A small network was shown many inputs. Here are its activations along a few directions, one row for each input.
Each table varies a few parts of the input and shows all the possible inputs, shuffled.
Descriptions start from the smaller parts, as in this example, which fits no table here: one of 2 separate values, together with either a single point or one of 9 places around a ring or (one of 5 places around a ring, together with one of 6 places along a line).
Shared parts are said once, and a part with two or three values counts as separate values.

Other details of the inputs vary at random and push rows far along three fixed directions, the same in every table; ignore that.

A family of inputs:
row 1: [-8 -6 -9 6 -5 -1 0 8 5 4 -4 1 5]
row 2: [-8 -1 0 7 -6 1 -2 11 3 -3 5 5 10]
row 3: [-14 34 8 -7 -3 24 29 -17 -14 -11 -21 2 4]
row 4: [-9 -5 -2 6 -5 -4 1 12 3 3 -3 3 5]
row 5: [-11 -5 -4 6 -3 -3 0 10 1 4 -1 7 2]
row 6: [15 -17 -7 -13 7 -4 -19 1 -25 -21 19 -23 -15]
row 7: [-11 25 5 -7 -3 21 31 -17 -11 -8 -26 8 -3]
row 8: [-9 -1 1 8 -6 2 -2 11 3 0 4 0 9]
row 9: [-8 -9 -8 7 -6 -3 4 5 5 3 0 5 5]
row 10: [-9 -6 -11 5 -6 -2 3 7 5 5 -2 1 6]
row 11: [32 10 24 -1 17 -15 -16 -15 32 24 16 4 0]
row 12: [-8 -6 -3 6 -6 -2 -1 11 4 3 -4 3 5]
row 13: [-10 0 -2 9 -5 2 -5 8 1 0 5 5 8]
row 14: [-7 -7 -4 8 -7 0 -1 9 4 1 -3 7 3]
row 15: [-8 -8 -7 7 -6 -1 1 8 6 3 -4 2 5]
row 16: [-9 -4 -5 5 -5 -1 -2 11 3 4 -4 2 5]
row 17: [-10 2 -4 5 -4 3 -4 11 3 -1 5 3 9]
row 18: [15 -24 -11 -11 6 -7 -14 -3 -21 -17 11 -16 -18]
row 19: [18 -24 -8 -12 3 -8 -16 0 -21 -20 8 -20 -17]
row 20: [-7 -4 -6 6 -6 0 -2 10 5 4 -5 3 4]
row 21: [-12 24 9 -7 -2 16 33 -14 -12 -8 -24 6 -1]
row 22: [29 7 18 -2 21 -19 -15 -14 30 32 11 8 -7]
row 23: [-10 -3 -5 5 -4 -4 -1 12 3 5 -3 2 4]
row 24: [18 8 7 -22 12 9 6 -23 -31 -25 3 -18 -19]
row 25: [-8 -8 -8 6 -7 -3 4 6 6 4 -2 2 6]
row 26: [-9 2 -3 5 -5 2 -4 12 3 -1 4 1 10]
row 27: [-10 -4 -6 5 -4 0 -2 10 2 5 -3 5 3]
row 28: [22 45 33 -13 18 11 21 -38 15 16 -11 4 -3]
row 29: [-9 -2 1 9 -6 2 -1 10 2 -1 6 3 8]
row 30: [-10 -6 -12 5 -5 -1 2 6 4 6 0 4 5]
row 31: [-11 26 1 -8 -1 21 33 -19 -10 -6 -26 4 -1]
row 32: [15 -22 -8 -13 6 -7 -15 -1 -24 -18 10 -16 -19]
row 33: [20 3 0 -26 12 5 13 -30 -28 -21 -4 -16 -23]
row 34: [-9 -1 0 10 -7 1 -3 9 2 -1 5 4 9]
row 35: [-10 0 -2 6 -4 2 -4 10 3 -2 6 6 8]
row 36: [-9 -5 -7 6 -5 1 -3 9 4 4 -3 5 2]
row 37: [16 -23 -6 -12 5 -8 -14 -1 -24 -19 9 -17 -18]
row 38: [31 1 17 1 17 -16 -11 -17 32 28 10 8 -5]
row 39: [30 10 23 2 16 -15 -17 -15 30 25 15 3 0]
row 40: [-9 2 -3 8 -6 1 -5 10 2 1 3 0 10]
Each input here is: one of 5 places around a ring, together with either one of 3 separate values or one of 5 places along a line.
Q: Changing only the place on the ring of 5 turns row 2 into row 11. The same change can be made to row 21. Which row results?
A: row 4
Q: Changing only the place on the ring of 5 turns row 6 into row 24. The same change can be made to row 27. Which row results?
A: row 32
Q: List by row number the other rows that have the place on the ring of 5 in common with row 40.
A: row 1, row 10, row 16, row 20, row 23, row 26, row 28
Q: Start at row 25 and move only the place on the line of 5, one step at a time. The first step leads to row 15. Which rows follow, in order?
A: row 19, row 12, row 4
Q: Change only the place on the line of 5 in row 38. List by row number the other rows that result.
A: row 9, row 14, row 21, row 37
